These are the activations of a small network on made-up records, seen along a few directions, one row for each record.
After each row come some of the record's fields: H, P, V, L.
The largest differences between rows may come from other fields.
Strong random noise was added to every row along 8 fixed directions; ignore it. To show where, here is one row again and again, with new noise each time:
[-142 -443 -190 -294  381   16   96 -226 -374 -150  254   68 -179  132
 -246   39  137 -167 -143  325 -136]
[-473 -359 -298   64  409  246  303 -321   89  -42  -75  381 -348  171
 -510 -356  -14 -272 -347  460 -262]
[-151  393   10  170  -47 -106   44  219  184  286 -350   13 -298  -46
 -415  -50 -162  270  -24 -247   11]
[ 429 -182 -395  377  265 -226   23 -182 -611 -232  334  455   54  538
  552  324   21 -496  233  -57 -229]
[-105   23  -23  166  -69   70   91 -187   19   16   15  262  -29  320
  338  -41 -194  -39   79  162 -245]
[-115   98  103  -24 -213  239  139  -75   51   65  -55   53  -94  212
  221   31 -128  189  105  193 -223]
[-131  193   38 -277  199 -285 -197  258  -98  172  -16 -304 -395 -204
 -561  -21  -26  449 -201 -159   54]
[ 116  280   35  -81  321 -589 -219  238   91  202 -406 -214   94   64
 -679  -44  281   12  -10 -448  206]
[ -97  258  196 -143  -66 -310  -49  148   87  268 -168 -304 -137  133
 -226   -1   36  286   64 -237  -68]
[-360 -258 -116 -555  513 -175 -435  -38 -354 -147  283  154 -137 -763
 -586   -7 -387  302 -423  257  499]

[-290 -114  220 -286 -161 -148  -66  -21  -49   91  351 -275 -182 -416
   75  106 -209  246 -105  -74  128]
(H h1; P p1; V v2; L l6)
[-329  -85  131   68  117 -570   88  307   34  454  -87 -161 -369 -243
 -588   86  -20  -21 -206 -613   61]
(H h2; P p1; V v2; L l5)
[  88  218  -86   78   72  252  185  387  319   99 -246 -262 -443   39
 -421 -295  320  231 -380    6 -261]
(H h1; P p2; V v1; L l1)
[   5    5   66 -323  118  446  -47   62  222  -90 -481  302  640 -427
 -303  -21   -7  -91  -54  236  543]
(H h1; P p2; V v1; L l5)
[ -38 -390   10 -318   18  216  269    6 -154  -57 -150  256  464 -256
 -202  250   69 -362  135   96  471]
(H h1; P p1; V v1; L l5)
[-115  -79   36  -43  474 -818 -250  -51  129  110  116 -322 -300  484
 -259 -473  295  -45 -295 -179 -482]
(H h1; P p1; V v1; L l5)
[-421 -203  408   21 -231  165  106  -94  511  119  -95   35   63   25
  242 -232 -115  134 -139  242 -281]
(H h2; P p1; V v2; L l5)
[-783 -309  472 -514  -71   66  279  -81  572  335 -324 -169   -8   28
 -545 -459   33   87 -301  191  -76]
(H h2; P p1; V v1; L l1)
[-238 -472 -104 -333  451 -244 -129 -234 -148 -133  186   82  274 -165
 -347 -111   98 -440 -199  134  247]
(H h1; P p2; V v2; L l5)
[ -83 -111  195 -258 -127  126  143 -159  269   12  -12 -410  -41  175
   32 -222  307  153  -81  278 -226]
(H h1; P p1; V v1; L l6)
[  91  -52  232  238 -265  198  261  -24  282  -11 -629  292  606 -287
 -170  300  194 -317  262 -117  336]
(H h1; P p2; V v2; L l5)
[  88 -106   72 -340  101 -140 -177   90 -316   -4  -43   39  143 -184
 -193  246  -28  100  121 -113  267]
(H h2; P p1; V v1; L l5)
[ -40 -298  -43  163  262  404   70  -50  186 -188 -116  507  170  132
  167 -145   45 -293 -318  293 -175]
(H h2; P p2; V v2; L l1)
[ 238  469 -305  190  265  -60 -240  298  251   39 -156  -38 -113  190
 -176 -354  113  101 -277 -139 -103]
(H h2; P p2; V v1; L l1)
[ 308  319 -209 -140  259  309 -419  352 -253 -253  229  -35 -307 -388
   46 -116 -160  571 -356  230   75]
(H h1; P p2; V v1; L l5)
[ 240  226  -68  -70  172 -338 -162  165  -16   42  -69 -338 -151  139
 -376  -46  301   36  -29 -305   11]
(H h2; P p1; V v1; L l6)
[-437  -83 -180  188  100  -49  -95 -294  115  -77  202  165 -263 -382
 -247 -276 -407   89 -238  280  140]
(H h1; P p2; V v2; L l6)
[  76   84  269 -395 -449  110  303   27   38  212 -183 -445  274  262
   73  186  364 -106  433  -83  106]
(H h1; P p1; V v1; L l1)
[ 239  433 -102  252 -207 -442  -53  378 -230  353  330 -388 -446  280
  350  193  -31    1  175 -711 -217]
(H h2; P p1; V v2; L l5)
[ 398   91  -33  391   57 -189  178   94  177   26 -301 -160 -101  485
 -128  -21  540 -193   89 -262 -414]
(H h1; P p1; V v1; L l4)
[ 221  227  131 -146 -198  552   37  140   40  -46 -196   11   36  277
  310   81   59  282   73  242 -320]
(H h2; P p2; V v1; L l5)
[ 240  -48 -378  261  177   84  237  -84 -300 -156  -23  153 -245  421
 -176  124  147 -206  168   30 -249]
(H h1; P p2; V v1; L l6)
[ 304  105   40 -439  299 -403 -371  346 -228  -19  304 -667 -238   65
 -120 -117  345  363 -294  -80  -95]
(H h1; P p2; V v1; L l1)
[-452 -426  140 -189   47  153  355   25  -51  237  142   21 -245  189
  -46   14  -30 -175 -162   69 -292]
(H h2; P p2; V v2; L l5)
[-145 -209  168   15  -52  437  464  180  -51  155 -224  190 -404  429
  -81  141   62  235  -32  145 -615]
(H h2; P p2; V v1; L l5)
[-418 -487 -109 -268  119   95  135 -335 -342  -69  232  211 -147   -6
  -97  -18 -218 -121  -33  373   41]
(H h2; P p2; V v1; L l1)
[-102  178  405  -45 -138 -109 -281  -63  421  -37 -227 -231  188 -341
 -156 -219   -2  507 -111  100   55]
(H h1; P p2; V v2; L l4)
[ 232  245  355 -190 -111 -476   -8  132  375  269 -563 -374  708  240
 -217   63  478 -244  299 -521  228]
(H h1; P p2; V v1; L l5)
[ 351  -95 -125  483  322 -514  -14    7 -168 -104   74   55  -79  633
  196 -118  343 -259   28 -236 -384]
(H h1; P p2; V v1; L l6)
[ 231  -57 -134 -229  351   21 -298   97 -211 -321  228 -149  -28 -239
 -179   -1  224   75 -289  128   80]
(H h1; P p2; V v2; L l1)
[ 431 -246 -205 -169  294  -38  117 -147 -377 -182  157  -83  286  578
  102  142  478 -455  210   82 -144]
(H h1; P p2; V v1; L l4)
[ 275   40 -110   46   95  369  -49  -13  263 -214 -408  395  559 -136
  -49 -124  163 -302  -83  178  321]
(H h2; P p1; V v1; L l1)
[ 148   -2  -27 -139  138 -400  -73   48 -124   99  102 -183  242   97
   -4  117  228 -394  144 -349  175]
(H h1; P p1; V v2; L l5)

Which values does each new row have?
[  77  225   28  220  127  196 -340 -114  431 -201  -66  239  237  199
  428 -458  -98   83 -276  271 -182]
(H h2; P p2; V v2; L l6)
[-257   86  236 -133 -290   59  410   13  224  350 -242 -275    4  320
 -181   49  231  -84  211 -184 -110]
(H h1; P p2; V v2; L l1)
[-357 -173  -90 -329   52  113   71   37 -118  101  336 -138 -371 -142
  -98 -169 -189  194 -307  221 -128]
(H h2; P p2; V v1; L l5)
[-271 -122  230 -497 -183  565  221  -86  290   10  -98 -364  -12  -93
 -276 -129  258  137 -121  339  -25]
(H h2; P p1; V v2; L l6)
[ 326  248  -21  437 -192  110  -85  134  190  -57 -155  221  244  -33
  359  119   40 -173   89 -164   79]
(H h2; P p1; V v2; L l1)
[  -9 -116   45  -61  398 -357 -571 -119   28 -249  242   36  154 -278
   12 -286 -104  103 -412  134   97]
(H h2; P p2; V v2; L l4)
[-120  -42  321 -260  292   78 -202  280  385   -5 -426  -84  -67 -158
 -583 -253  194  450 -503  169  -85]
(H h2; P p2; V v1; L l1)
[ 340  389   62 -144   98  -35 -680  406  -36 -126  290 -236  -95 -445
  309   -5 -112  522 -305 -112  198]
(H h2; P p1; V v2; L l6)
[ -18 -347  330 -201 -104 -403  -33 -448   70  -98  -78  -45  583  185
  177   81  184 -281  294  114   28]
(H h1; P p1; V v1; L l5)
[ 152  443  -77  330  -77  129 -206  236  228   89  -70  274  110   -8
  384  -95 -261  -26  -26 -209   51]
(H h2; P p1; V v2; L l5)
[  95    6 -454  364   93  503   39 -100 -179 -399  -33  521 -221 -345
 -156    6 -209   21 -116  425   98]
(H h1; P p2; V v1; L l1)
[ 182  144 -109  -14  140  381  191  489   -8   44 -103 -105 -373  -25
 -389   87  337   92 -164 -126 -146]
(H h1; P p1; V v2; L l5)
[ 141  -33  335  -99 -111   53  -89  -48   84 -117 -324  160  462  264
  135  132   19  247  285  147  -23]
(H h2; P p2; V v1; L l6)
[ 195  268  -44  168  344 -750 -364   15   63    6 -423    8  269   57
 -492 -185  113  -17   31 -408  300]
(H h1; P p2; V v1; L l6)
[  75  -43   70 -213 -134  361  233  121  -64   44  -39 -304  -98  146
  -65  196  333   44   50   73 -140]
(H h2; P p2; V v2; L l1)
[ 301  108  -80   28   27  434 -100  310 -191 -192  123  296   62  -12
  437  240 -149   20  -71   43   35]
(H h2; P p2; V v2; L l1)
